Here are a small network's activations along a few directions, averaged over the inputs that share one value of a field.
Related values have similar rows: they may be neighbours, one step apart, or belong to one group.
In the rows, zero is written as 128.

Other fields shift rows strongly along two fixed directions, in all tables alike. That doesn't count.

Values of TAS:
fem: [124 119 134 153 130 142 105 158 108  91]
noke: [129 171 116 144 130  96 110 152  99 156]
zini: [125 102 152  97 133 171 114 135 143  94]
besor: [128 112 160 136 168 117 133 135 120 110]
buzis: [113  91 142 109 131 138 157 130 142 136]
rezu: [130 120 158 102 148 118 136 119 135 124]
dol: [122 107 105 117 104 170 147 109 151 129]
lon: [136 145 119 124 120 101 142 121 122 179]
rolep: [133 143 106  94 101 159 139  81 145 157]
zisi: [100 123 117  83  94 149 145 132 160 193]
boded: [112  64 152  71 117 134 151 129 181 133]
kidoz: [142 139  96 118 101 132 125 105 138 141]
zubo: [150 144 118 154 127  91 132 117 124 125]
bufa: [106 171 113  69  95 164 156 100 143 225]
sules: [138 164  95 161 126 146 134 104 108 155]
tid: [136 138 153 140 149 117  78 146 100  70]
feva: [108 116 141 130 144 134 121 162 125 112]
fof: [151 209  98 193 130  90 142  99  79 177]
bizas: [141  89 168 151 182 108 120 135 130  33]
komep: [130 104 110 139 118 126 114 127 142 101]
zuvi: [128 127 110 160 128 122 156 117 121 132]
sezer: [114  84 140  80  95 164 117 140 170 114]
bagaz: [130 204 115 200 161 101 114 157  58 164]
lebuv: [143 126 143 143 140 102  74 164 103  61]
vobag: [131  89 137 131 128 107 139 129 152  89]
The values of TAS form a network in which each value has 4 neighbours.
- How many steps from neighbour to neighbour lead from sules to zuvi, at the fewest? => 2
Each value of TAS is a pair of two hidden parts, and every pair occurs once (5 first parts, 5 second parts).
- Changing only the second part turns tid into rezu. zini has the same second part as tid; what does that change turn zini into? => besor
- Changing only the second part turns zubo into noke. zuvi has the same second part as zubo; what does that change turn zuvi into? => feva
- Changing only the second part turns sules into bagaz. komep has the same second part as sules; what does that change turn komep into? => zisi
